Each row below holds a small network's activations on one record, seen along a few directions.
After each row come some of the record's fields: Guram, Bor, Moz, Fus, Vorin, Fozi, Tenir.
A field that a record lacks is left out.
Other fields move the rows too, some of them a lot.
Strong random noise was added to every row along 6 fixed directions; ignore it. To show where, here is one row again and again, with new noise each time:
[190,-41,32,180,-70,-4,0,-332,66,52,-32,210,7,-157,-203,-34,48,-194,50,20,-179,28,-3,94]
[128,32,4,349,-45,-121,56,-239,44,-16,-91,294,-24,29,-168,-146,159,-98,111,40,-313,126,56,-48]
[-55,279,279,443,183,-103,22,470,-238,-27,-46,107,-83,106,-111,-191,-78,176,123,-174,218,434,53,-109]
[354,-360,-146,-176,-40,211,-163,-740,302,-183,471,-181,456,127,-32,-146,147,-285,213,447,169,-341,-485,61]
[-64,-373,-247,-369,-32,231,26,-703,348,347,-69,-74,164,-464,-235,462,77,-267,-308,538,-66,-418,-251,395]
[180,-39,58,18,-32,41,-4,-108,37,-71,247,-98,219,7,-55,-211,-70,-148,223,51,225,-41,-163,56]
[-494,-112,64,57,508,177,-67,195,27,177,-210,-204,34,29,-127,470,217,381,-382,650,440,182,-423,-43]
[-173,217,97,356,-52,-279,296,324,-108,139,-369,240,-183,-135,-149,-101,25,30,63,-121,-247,264,281,-41]

[-77,265,-102,455,-343,-571,510,208,45,-152,-227,301,-51,190,72,-638,247,-60,436,-149,-651,74,389,-215]
{Guram: m5}
[3,-125,-190,-44,-38,-86,-120,-299,43,-22,-144,159,-98,222,183,171,279,149,-66,59,-412,-79,107,-298]
{Bor: b6, Moz: e1, Fus: c1, Vorin: l1, Fozi: u2, Tenir: v4}
[278,-142,150,229,-290,-189,-288,230,-3,-504,-94,72,-89,337,-119,-217,103,-124,364,-26,-188,82,12,-285]
{Bor: b2, Moz: e1, Fus: c2, Vorin: l2, Fozi: u3, Tenir: v6}
[141,49,15,-184,73,275,-62,-316,28,158,296,8,121,-307,-102,62,-220,-166,-91,-100,223,-145,-46,336]
{Guram: m2}
[58,-4,212,97,454,510,-325,58,-109,92,-51,-42,-270,-348,-228,550,-196,54,-478,-86,412,195,-156,263]
{Bor: b3, Moz: e2, Fus: c1, Vorin: l1, Fozi: u2, Tenir: v5}
[-213,222,278,-146,-182,-172,260,464,-231,270,-244,10,-109,-377,60,-2,-194,12,44,-385,129,115,243,56]
{Guram: m6}
[129,-24,24,74,-82,-10,-65,-498,125,47,134,188,84,-35,-121,-80,151,-139,24,136,-156,-104,-159,90]
{Guram: m6}
[-297,202,-260,306,167,-130,93,-115,10,172,-109,308,-160,292,106,19,217,266,-171,-43,-517,53,293,-133]
{Guram: m4}
[71,-216,237,88,-20,6,-299,-118,23,-70,-266,145,-180,7,-174,280,265,38,-139,83,-113,128,-155,-208]
{Guram: m3}
[208,189,-433,582,186,7,-136,-505,131,-240,317,425,-10,743,-18,-317,277,103,143,13,-570,109,119,-193]
{Bor: b6, Moz: e2}
[-79,-130,-165,-422,-284,-124,-34,-222,40,268,-172,60,-7,-139,143,275,-33,-5,-124,-19,-317,-258,238,-18]
{Bor: b6, Moz: e1, Fus: c1, Vorin: l1, Fozi: u2, Tenir: v4}
[205,18,-154,318,83,115,3,-522,102,-19,-128,347,-272,-115,-85,149,159,-125,-194,-157,-534,-39,161,64]
{Bor: b5, Moz: e1, Fus: c2, Vorin: l1, Fozi: u3, Tenir: v3}
[-242,-115,-298,-256,-206,-195,431,-73,239,-33,51,-268,253,174,346,-270,270,-16,253,286,-155,-403,-60,-138]
{Guram: m5}
[232,-229,193,-211,-70,77,108,276,26,-488,167,-538,234,30,262,-262,53,-192,385,95,461,-116,-355,-254]
{Bor: b3, Moz: e1, Fus: c1, Vorin: l1, Fozi: u2, Tenir: v5}
[-104,87,-87,97,275,163,3,-360,95,257,242,92,72,-72,-91,112,26,72,-229,203,62,-86,-170,275]
{Guram: m2}
[-538,63,-304,41,227,-44,419,314,84,105,-368,-134,-189,-33,83,228,129,203,-252,199,-183,-84,111,57]
{Bor: b5, Moz: e1, Fus: c3, Fozi: u1, Tenir: v1}
[-509,-150,-203,-353,-100,-347,432,126,165,228,-196,-318,268,26,254,42,238,186,49,531,-16,-168,-145,-164]
{Bor: b5, Moz: e1, Fus: c1, Vorin: l3, Fozi: u3, Tenir: v2}
[-267,45,-198,-9,257,79,-56,-398,144,244,330,0,312,209,-7,64,111,191,-165,466,95,-130,-308,118]
{Guram: m6}
[165,-120,84,-292,-354,-263,83,14,-48,-42,-2,-114,59,9,190,-204,8,-90,301,-201,-31,-74,86,-274]
{Bor: b6, Moz: e1, Fus: c3, Vorin: l3, Fozi: u3, Tenir: v2}
[-122,67,268,-74,186,195,177,434,-160,2,-239,-223,-213,-409,92,183,-52,28,-104,-237,421,160,-42,10]
{Guram: m5}
[221,-153,19,-260,-39,240,-251,-219,-1,23,168,-63,67,-156,-116,146,-232,-113,-108,-8,227,-126,-102,215]
{Guram: m1, Fus: c3, Fozi: u1, Tenir: v1}
[103,-264,54,-339,-141,54,-10,273,-5,-212,-90,-334,-14,-15,139,67,-78,-116,149,-28,223,-147,-10,-183]
{Bor: b6, Moz: e2, Fus: c1, Vorin: l1, Fozi: u2, Tenir: v5}
[478,130,55,204,-203,89,117,118,-33,-361,246,23,-50,-59,-60,-512,-170,-408,392,-419,23,-40,56,212]
{Guram: m5}
[424,-117,228,101,-273,-89,60,-92,-46,-229,-197,131,-97,-259,-24,-149,75,-312,221,-249,-228,103,78,-147]
{Bor: b3, Moz: e1, Fus: c1, Vorin: l1, Fozi: u2, Tenir: v5}
[346,-140,-357,63,-16,179,-163,-656,189,-202,136,218,-71,124,-80,16,45,-212,-54,-22,-416,-239,44,125]
{Bor: b5, Fus: c2, Fozi: u1, Tenir: v1}
[-268,180,8,-259,-30,-129,235,376,-107,290,49,-222,165,-133,144,-85,-271,128,-24,-37,208,5,134,110]
{Bor: b5, Moz: e1, Fus: c3, Vorin: l1, Fozi: u3, Tenir: v3}
[-228,49,-130,-228,27,-59,-247,176,-79,66,207,-82,84,532,196,3,-53,409,-71,47,155,-48,59,-215]
{Guram: m5, Fus: c2, Vorin: l3, Fozi: u3, Tenir: v2}
[-123,158,141,12,-224,-292,280,372,-75,-24,-156,21,-65,-32,106,-265,18,-27,260,-245,-63,70,264,-216]
{Guram: m3}
[314,-56,-181,70,-101,-13,-70,-474,113,-216,195,123,12,189,77,-170,101,-118,164,-134,-249,-144,-47,-74]
{Bor: b5, Moz: e2, Fus: c2, Vorin: l3, Fozi: u3, Tenir: v2}
[142,101,281,0,-58,7,-51,-62,-86,69,171,23,35,-210,-73,-106,-130,-118,81,-172,248,29,-128,120]
{Guram: m6}
[-450,307,-417,67,209,65,72,416,28,231,150,-68,54,269,-129,-9,-317,196,-185,150,90,-62,181,401]
{Guram: m5}
[206,263,-75,310,4,90,11,-348,-58,276,39,457,-194,-268,-225,-20,-223,-193,-131,-440,-343,78,357,345]
{Guram: m1}
[-525,57,-657,-367,9,-139,163,410,170,-3,330,-428,382,759,245,-248,-151,273,137,440,64,-352,115,-14]
{Bor: b2, Moz: e1, Fus: c3, Fozi: u1, Tenir: v1}
[-102,198,46,451,243,-137,97,-96,-49,-34,-80,353,-34,221,-51,-136,303,199,-9,124,-207,314,-22,-218]
{Guram: m2}

Which values does each new row have?
[-128,-73,154,-231,-102,71,67,-177,-11,386,-228,37,-137,-546,-81,385,-22,-110,-263,-75,-25,-124,-8,239]
{Guram: m6}
[-126,186,-350,115,-87,-198,231,-515,168,283,141,378,86,145,40,-209,150,2,4,56,-566,-217,250,99]
{Guram: m2}
[-13,-143,191,-79,-87,-41,-32,-50,23,22,-140,-19,-26,-166,-23,124,121,-29,1,39,57,-10,-87,-130]
{Guram: m3}
[212,-280,-66,-43,-151,32,165,-186,195,-320,-142,-129,-8,-105,66,-39,252,-301,146,160,-231,-195,-124,-138]
{Bor: b3, Moz: e1, Fus: c1, Vorin: l1, Fozi: u2, Tenir: v5}
[68,-39,-115,236,91,2,-190,-294,46,38,-93,322,-40,190,-141,105,188,80,-159,201,-360,167,12,-52]
{Bor: b3, Moz: e1, Fus: c1, Vorin: l1, Fozi: u2, Tenir: v5}
[2,87,-173,-210,80,197,-106,168,-40,131,229,-162,52,-18,-66,40,-329,1,-158,-29,239,-96,58,312]
{Bor: b3, Moz: e1, Fus: c3, Vorin: l1, Fozi: u2, Tenir: v5}
[93,330,-63,-158,-74,147,235,248,-90,107,359,-136,12,-218,140,-310,-464,-174,165,-573,257,-164,260,397]
{Guram: m5}
[-376,433,-286,-108,149,-40,413,184,-12,395,389,-118,239,-36,128,-267,-359,86,20,-83,241,-160,206,333]
{Guram: m2}
[-175,109,80,106,29,-96,63,10,0,144,-68,104,-39,-31,-88,4,81,80,-55,95,-22,49,-45,32]
{Guram: m6}
[-337,55,-111,-242,-70,-85,67,435,30,97,55,-213,87,201,68,-9,-116,115,-8,73,122,-209,69,67]
{Guram: m3}
[-363,279,113,-1,99,-1,77,188,-119,564,-102,102,-129,-373,-219,269,-279,156,-326,-119,133,88,148,392]
{Guram: m6}
[237,189,113,43,-27,202,-110,271,-94,-83,324,-114,-53,-116,-101,-197,-416,-181,122,-440,361,-23,54,354]
{Guram: m5}
[92,176,226,340,127,-24,-235,-105,-153,3,206,205,82,192,-120,-149,23,128,67,-38,107,307,-153,-81]
{Guram: m6}
[95,-263,78,-359,-340,-26,-16,-193,97,115,-212,-25,-91,-360,-37,241,33,-236,-39,-134,-162,-248,57,17]
{Guram: m3}
[419,50,88,18,-267,26,183,-39,-5,-242,221,-57,-21,-167,184,-448,-95,-366,389,-528,-3,-147,118,58]
{Guram: m5}
[-66,-100,289,86,35,-50,96,108,2,-101,-99,-148,67,-146,-58,-18,198,9,62,250,237,87,-335,-103]
{Guram: m6}
[-275,245,-257,456,382,3,93,-179,32,171,-10,335,-61,275,4,-9,217,314,-218,168,-283,204,113,-53]
{Guram: m1}
